Each row below holds a small network's activations on one record, seen along a few directions.
Each row is followed by the record's values for the fields PELO, ZIKU, FATOG, POSU.
A field that a record lacks is left out.
The largest differences between rows may come from other fields.
In the rows, 500 means zero.
Strong random noise was added to every row along 24 fixed directions; ignore it. To show where, here is one row again and again, with new noise each time:
[354 393 618 476 623 311 358 630 659 479 216 553 152 616 559 576 449 495
 531 494 538 248 390 477 322 423 348 426 393 593 434 609 799 417 505 314
 215 521 581 536 315 509 580]
[583 450 419 667 553 786 615 457 586 451 536 300 591 643 379 494 392 688
 370 387 692 731 688 599 363 360 432 467 515 636 530 464 746 619 509 417
 532 400 522 739 282 709 506]
[546 626 726 418 595 357 437 394 302 552 443 575 728 757 559 474 375 259
 625 379 701 546 154 846 683 384 574 419 473 664 463 393 638 832 446 543
 510 594 535 682 474 429 470]
[257 443 447 454 478 475 631 286 464 202 627 476 309 268 348 407 440 269
 490 716 549 636 205 562 645 723 510 371 684 490 257 436 366 448 453  83
 657 405 466 390 388 530 468]
[520 487 543 165 778 467 475 402 521 458 566 499 671 526 751 442 389 472
 584 471 625 578 503 492 502 566 695 597 459 399 361 613 496 577 550 426
 597 432 607 332 643 604 533]
[621 547 361 409 305 477 327 366 695 634 654 673 442 327 386 375 473 483
 574 799 370 472 503 301 631 634 740 441 397 333 407 709 310 550 489 392
 216 620 583 445 700 597 459]
[497 534 469 519 474 504 602 575 336 408 470 511 607 456 399 747 476 407
 320 383 344 531 478 409 553 378 445 663 543 544 627 414 525 386 606 583
 232 648 590 377 588 550 446]
[598 510 492 471 368 820 322 610 787 752 657 339 548 513 190 463 382 667
 581 735 611 832 769 275 526 570 785 381 679 484 623 616 674 608 508 422
 599 402 317 671 290 761 350]
[379 312 593 407 562 431 416 593 387 435 323 635 532 592 425 492 499 351
 493 525 476 535 429 477 384 574 444 579 459 249 319 365 517 471 452 706
 555 472 574 304 379 463 606]
[601 619 466 554 701 635 478 495 613 505 697 152 608 213 841 797 434 700
 320 671 475 459 567 349 403 316 698 361 494 913 770 731 756 525 781 479
 363 411 340 528 368 512 556]
[548 695 553 540 559 532 730 575 490 467 739 276 778  92 619 634 351 404
 373 526 415 566 470 380 621 293 740 579 499 515 554 582 464 504 611 662
 384 614 650 305 623 565 499]
[512 482 579 436 505 559 630 482 725 430 512 397 422 583 531 594 425 521
 406 508 509 398 747 518 434 466 592 455 367 401 682 564 560 483 541 450
 573 433 588 469 469 534 468]
[709 420 604 490 340 447 641 208 395 829 299 505 715 516 394 337 552 665
 547 518 426 617 397 583 432 638 250 224 476 628 256 510 401 461 274 430
 616 527 458 750 640 509 518]
[367 436 426 814 660 440 501 394 567 540 459 251 375 664 502 303 395 706
 354 563 459 436 527 386 537 815 467 657 506 329 792 327 781 432 346 374
 683 355 476 414 583 560 409]
[477 424 548 206 489 382 431 490 239 462 445 681 759 630 451 490 488 562
 644 466 376 543 528 474 429 599 559 671 611 433 487 382 477 561 667 709
 539 517 515 337 667 498 633]
[533 331 516 197 367 601 847 550 458 340 463 506 330 648 534 594 391 598
 602 396 448 547 446 810 254 268 109 668 560 556 299 396 406 550 698 733
 559 486 500 475 625 609 587]
[530 635 501 338 477 503 479 423 486 543 583 521 521 352 597 562 415 401
 350 558 554 537 528 358 509 414 700 463 375 579 590 779 355 459 620 585
 510 585 640 437 603 492 445]
[549 507 398 470 545 623 374 264 653 529 657 420 458 523 513 417 381 466
 533 693 652 541 541 555 473 468 702 314 318 530 545 558 630 560 639 552
 607 517 576 716 302 654 492]
[313 502 327 603 451 444 360 447 475 482 445 653 586 370 590 339 653 339
 609 488 683 369 327 289 537 633 650 305 472 647 590 575 615 521 551 260
 454 578 564 536 365 419 492]
[410 560 554 448 550 369 344 451 514 589 414 514 331 641 484 434 604 348
 379 482 478 485 542 470 498 827 489 465 593 484 719 414 687 341 508 248
 519 540 520 426 517 405 504]
[550 717 620 624 615 469 290 686 334 601 521 502 490 407 556 638 580 378
 278 264 479 610 489 376 453 505 299 443 608 632 544 426 612 445 385 422
 326 644 658 245 624 324 692]
[481 606 658 514 363 469 298 671 576 776 497 430 287 374 400 512 603 465
 761 588 333 464 470 460 473 500 412 247 520 525 460 422 454 240 547 657
 727 625 330 719 392 508 547]
[665 610 467 463 634 569 612 409 505 328 644 403 749 429 684 633 585 562
 444 277 616 576 742 701 437 316 521 351 415 723 465 552 481 554 598 321
 471 437 598 552 508 545 647]
[597 545 381 612 370 665 423 463 365 563 556 627 389 651 497 355 527 596
 348 381 487 397 389 344 546 673 398 676 551 559 792 445 334 587 468 511
 786 519 336 556 660 279 496]
[681 409 639 466 344 530 749 666 590 543 400 520 551 345 444 753 556 501
 403 522 340 383 495 448 504 382 372 471 490 500 445 546 376 490 390 535
 251 529 443 366 523 363 500]
[586 403 543 434 553 255 493 438 440 547 418 577 569 688 502 513 553 610
 700 469 700 327 628 660 568 516 465 420 349 477 606 359 594 602 356 709
 499 484 655 346 559 323 518]

[595 602 766 497 395 475 716 538 606 488 437 590 667 346 414 603 528 405
 394 435 389 442 594 492 485 401 596 364 446 420 323 660 358 581 367 337
 163 615 679 489 539 359 610]  PELO: lub / ZIKU: kolum / FATOG: gazal
[616 680 560 613 434 469 593 336 551 775 477 322 363 441 589 452 602 427
 158 594 503 706 455 685 452 628 337 330 543 688 521 625 571 476 381 351
 296 555 508 562 610 352 454]  PELO: vorez / ZIKU: difi / FATOG: dil
[765 396 676 387 483 368 390 468 363 587 379 593 839 350 782 789 492 641
 393 594 161 318 372 343 411 410 398 328 324 616 412 643 315 579 398 567
 463 365 363 237 756 384 659]  PELO: vorez / ZIKU: puv / FATOG: gazal
[510 586  90 665 331 696 526 408 441 505 531 491 328 794 466 370 434 772
 317 314 733 717 633 491 386 431 301 673 519 804 790 628 580 627 602 471
 394 498 581 682 716 687 326]  PELO: lub / ZIKU: difi / FATOG: gazal / POSU: kod
[534 479 559 566 641 614 645 524 426 488 488 375 726 260 551 764 488 361
 363 530 586 654 336 460 604 352 504 396 542 628 352 546 526 521 384 498
 320 500 477 438 330 456 385]  PELO: vorez / ZIKU: puv / FATOG: dil / POSU: par
[372 503 374 393 250 453 602 596 279 361 481 629 572 609 554 511 641 342
 596 245 408 462 547 662 432 388 349 620 509 534 698 302 377 391 797 752
 739 586 521 453 651 548 482]  PELO: tad / ZIKU: puv / FATOG: gazal
[418 382 707 384 394 282 639 518 545 423 268 635 785 365 153 448 492 416
 523 526 415 329 605 325 493 578 818 442 552 440 486 561 621 373 553 265
 341 560 636 571 228 519 599]  PELO: vorez / ZIKU: kis / FATOG: gazal
[645 490 574 629 477 372 639 524 573 504 563 422 660 387 395 399 529 649
 630 429 568 363 656 590 594 494 513 359 461 523 520 390 527 545 332 420
 642 440 578 485 452 429 638]  PELO: tad / ZIKU: kolum / FATOG: gazal / POSU: zaf
[660 550 684 458 540 495 533 457 563 474 428 561 420 419 611 625 529 305
 352 284 480 318 350 497 542 412 335 288 357 627 406 589 333 351 343 125
 649 538 516 599 472 425 557]  PELO: tad / ZIKU: difi / FATOG: dil
[557 632 524 427 486 325 407 379 391 491 682 407 453 470 671 465 594 357
 423 489 480 649 596 764 404 640 299 302 555 558 561 255 551 456 529 503
 699 473 679 141 734 456 735]  PELO: vorez / ZIKU: kis / FATOG: gazal / POSU: malot
[545 449 432 445 486 444 314 487 542 430 446 562 442 666 607 446 477 580
 299 474 494 481 708 507 287 497 463 543 386 542 604 610 564 519 607 420
 562 340 566 409 553 623 617]  PELO: tad / ZIKU: kis / FATOG: gazal / POSU: par
[617 591 422 818 549 713 441 286 525 571 709 363 565 286 570 665 431 678
 528 514 518 545 507 306 526 409 300  55 416 621 420 485 570 607 202 334
 374 567 711 414 668 520 549]  PELO: niki / ZIKU: difi / FATOG: dil / POSU: zaf
[542 400 296 181 618 326 576 152 391 533 536 499 683 321 348 555 516 655
 687 728 645 752 634 555 589 545 630 394 500 605 218 637 463 335 567 519
 197 533 664 471 552 682 378]  PELO: vorez / ZIKU: puv / FATOG: dil
[498 646 572 699 309 819 695 681 533 538 576 479 587 426 595 421 474 261
 525 181 481 510 295 525 385 248 314 453 552 536 458 363 560 626 570 551
 572 761 613 675 486 535 603]  PELO: vorez / ZIKU: kolum / FATOG: gazal
[423 539 260 882 718 648 299 370 531 399 564 411 329 676 879 458 727 600
 590 430 472 440 422 690 506 539 307 421 247 404 396 381 335 501 390 459
 695 343 261 724 544 491 449]  PELO: lub / ZIKU: kolum / FATOG: gazal / POSU: malot
[566 515 413 932 328 572 470 543 604 345 595 582 381 492 503 529 405 654
 228 533 380 247 550 356 488 407 422 517 283 373 674 546 409 784 287 479
 324 425 622 263 680 352 601]  PELO: niki / ZIKU: kolum / FATOG: gazal
[279 642 659 569 357 731 581 646 387 555 574 440 432 504 581 625 373 504
 452 573 428 591 415 379 428 434 519 493 601 441 651 589 402 754 489 875
 690 499 430 362 636 238 409]  PELO: tad / ZIKU: difi / FATOG: gazal / POSU: zaf
[442 335 182 450 265 426 390 444 535 331 560 673 458 425 555 562 568 424
 461 717 488 469 630 498 381 425 490 400 290 438 537 562 460 554 658 661
 290 443 685 144 567 597 507]  PELO: tad / ZIKU: puv / FATOG: gazal
[474 571 344 395 411 602 587 431 580 555 583 573 302 362 679 406 654 497
 510 502 449 483 570 501 329 584 359 447 530 543 389 655 362 438 610 430
 345 615 569 465 677 385 586]  PELO: niki / ZIKU: puv / FATOG: gazal / POSU: malot
[266 561 505 627 765 488 417 486 353 381 496 435 578 504 488 554 405 707
 718 439 429 509 430 381 498 418 597 617 565 484 357 476 622 484 571 525
 301 568 520 661 495 618 529]  PELO: lub / ZIKU: difi / FATOG: gazal
[524 558 566 273 328 570 507 546 558 771 456 507 532 502 479 489 279 454
 506 496 541 648 369 166 567 502 571 507 561 564 649 723 472 467 470 416
 661 581 547 440 751 730 244]  PELO: tad / ZIKU: kolum / FATOG: gazal / POSU: malot
[402 404 625 459 421 530 534 588 450 625 359 611 398 676 185 504 554 551
 615 620 564 499 487 515 529 625 540 585 747 444 531 416 652 620 442 665
 279 592 373 600 298 237 416]  PELO: tad / ZIKU: kis / FATOG: gazal
[430 519 557 402 398 334 363 611 445 506 492 589 542 467 270 424 566 303
 431 625 539 710 614 577 502 643 621 490 657 419 477 452 564 525 527 533
 400 479 569 283 397 449 580]  PELO: vorez / ZIKU: puv / FATOG: dil
[677 471 341 558 335 552 666 695 607 605 660 435 341 434 513 437 490 470
 650 436 353 264 306 423 693 564 261 740 634 445 754 134 533 420 518 618
 596 644 395 353 706 543 446]  PELO: niki / ZIKU: kis / FATOG: dil / POSU: kod
[353 600 590 363 447 526 458 610 608 399 695 393 210 478 774 528 493 295
 644 733 409 399 384 799 446 398 612 478 422 413 550 470 329 560 802 884
 886 413 258 547 404 395 535]  PELO: vorez / ZIKU: kis / FATOG: dil
[309 699 642 478 481 381 563 766 675 374 608 400 333 249 479 562 374 200
 374 538 335 473 568 429 545 363 718 662 493 255 534 590 471 325 649 537
 341 629 715 272 534 615 502]  PELO: vorez / ZIKU: puv / FATOG: dil
[918 568 590 520 594 394 213 411 512 659 606 570 781 578 601 537 351 512
 445 463 433 269 442 403 743 429 671 485 254 500 708 476 512 655 345 492
 548 525 537 459 685 542 541]  PELO: tad / ZIKU: kis / FATOG: gazal
[459 516 553 406 420 545 422 492 589 404 577 548 571 544 399 241 435 491
 607 475 458 578 523 463 459 755 594 432 674 457 445 442 496 615 510 100
 834 355 416 539 489 630 669]  PELO: vorez / ZIKU: kolum / FATOG: gazal / POSU: kod
[353 379 470 598 553 430 565 426 472 429 442 374 562 464 650 684 177 442
 516 651 447 436 167 341 574 271 455 507 336 453 522 491 694 561 459 647
 317 537 686 260 664 793 276]  PELO: lub / ZIKU: kolum / FATOG: gazal
[530 517 385 451 484 517 512 513 515 474 566 512 220 542 396 635 556 377
 465 486 541 667 574 695 589 422 287 548 466 400 364 439 357 359 425 555
 305 581 596 397 605 566 348]  PELO: vorez / ZIKU: puv / FATOG: gazal
[476 639 504 520 536 313 554 488 443 531 457 480 491 620 589 459 569 565
 680 347 439 493 470 711 628 486 418 592 522 528 473 444 436 468 482 424
 389 553 474 589 782 575 394]  PELO: vorez / ZIKU: kolum / FATOG: gazal / POSU: malot
[511 602 418 658 561 518 264 361 456 408 662 589 818 492 646 586 550 534
 540 474 458 371 661 357 583 528 757 340 338 440 702 484 533 704 487 442
 463 484 622 379 617 442 575]  PELO: niki / ZIKU: difi / FATOG: dil / POSU: par

Which values does each new row have?
[544 580 671 431 651 556 472 656 416 476 482 431 555 379 747 657 528 315
 209 392 565 600 429 503 411 387 446 472 536 661 460 628 442 472 499 485
 651 403 411 373 399 347 594]  PELO: niki / ZIKU: puv / FATOG: dil
[372 657 396 511 633 475 373 552 520 396 676 451 464 253 445 394 516 595
 483 586 459 663 736 388 460 548 754 585 509 370 324 674 342 388 609 508
 459 463 595 449 504 563 640]  PELO: vorez / ZIKU: kis / FATOG: dil / POSU: zaf
[419 743 665 515 481 415 486 609 583 538 506 476 434 384 654 607 503 222
 538 415 460 420 387 543 612 284 620 386 344 516 508 642 370 406 540 514
 496 652 565 597 533 512 403]  PELO: lub / ZIKU: kolum / FATOG: gazal / POSU: malot
[321 453 393 637 478 582 724 614 390 331 456 494 865 304 516 456 564 597
 757 248 773 758 484 449 446 306 403 350 601 613 145 539 441 642 350 359
 456 422 652 436 504 658 501]  PELO: lub / ZIKU: puv / FATOG: dil / POSU: malot
[447 496 771 298 747 378 739 348 427 523 495 315 568 476 670 492 350 544
 484 487 471 424 420 480 535 707 538 569 605 421 562 441 572 451 409 454
 807 444 538 279 672 344 525]  PELO: vorez / ZIKU: difi / FATOG: gazal
[267 539 240 616 557 442 629 254 321 305 582 500 614 321 725 333 657 408
 577 461 521 619 346 658 518 581 410 425 471 504 228 473 333 477 517 380
 517 475 594 438 688 531 491]  PELO: tad / ZIKU: kis / FATOG: dil
[407 465 395 327 432 610 407 480 481 613 471 550 263 618 330 561 359 768
 571 571 372 660 722 243 374 436 471 706 406 268 426 696 277 286 572 845
 503 581 596 517 762 739 326]  PELO: lub / ZIKU: difi / FATOG: gazal
[350 433 358 843 600 668 662 460 414 475 508 352 823 438 621 610 674 499
 581 514 676 591 440 509 568 518 506 333 593 550 548 320 766 705 375 570
 274 471 467 434 360 348 356]  PELO: lub / ZIKU: kis / FATOG: gazal
[665 460 560 426 565 773 591 615 773 529 510 486 317 657 746 554 539 617
 518 445 476 350 473 569 432 479 415 632 550 485 470 595 473 668 498 341
 422 427 217 649 505 383 487]  PELO: vorez / ZIKU: kolum / FATOG: gazal
[355 419 477 555 307 566 698 486 461 435 409 541 295 440 457 424 533 523
 468 461 670 503 504 494 233 439 233 330 534 625 435 534 495 496 494 566
 559 535 668 484 416 367 603]  PELO: lub / ZIKU: difi / FATOG: dil
[747 672 704 562 415 521 835 573 543 836 469 318 324 559 323 549 288 563
 357 321 537 448 470 583 628 272 297 677 573 674 728 496 629 432 406 681
 345 806 628 701 638 465 314]  PELO: tad / ZIKU: kolum / FATOG: gazal / POSU: par
[711 557 411 717 446 767 697 549 408 814 547 229 691 302 304 498 516 726
 377 372 636 602 645 228 588 389 506 493 550 783 830 512 472 198 509 776
 925 584 341 853 294 524 311]  PELO: tad / ZIKU: kolum / FATOG: gazal / POSU: malot
[397 493 396 536 586 374 411 421 509 678 371 515 497 572 421 263 509 334
 518 437 578 687 347 422 591 748 478 592 578 382 405 437 748 364 374 220
 291 640 677 484 598 725 361]  PELO: vorez / ZIKU: difi / FATOG: gazal
[558 651 692 492 233 590 830 648 668 547 581 404 342 295 504 594 411 341
 489 466 394 379 346 529 594 281 450 446 520 546 563 584 282 466 506 530
 612 637 462 582 563 452 397]  PELO: tad / ZIKU: difi / FATOG: dil / POSU: malot
[585 454 605 254 503 472 492 472 467 279 535 583 509 633 408 554 453 650
 628 366 567 532 676 750 384 410 416 421 536 639 341 473 407 595 562 307
 695 329 488 567 442 556 718]  PELO: vorez / ZIKU: puv / FATOG: gazal / POSU: par
[362 557 534 383 588 438 629 371 534 513 458 397  51 683 290 455 248 491
 334 559 629 470 413 506 599 565 585 783 635 568 763 558 715 344 621 432
 400 656 581 666 443 526 267]  PELO: vorez / ZIKU: kis / FATOG: gazal
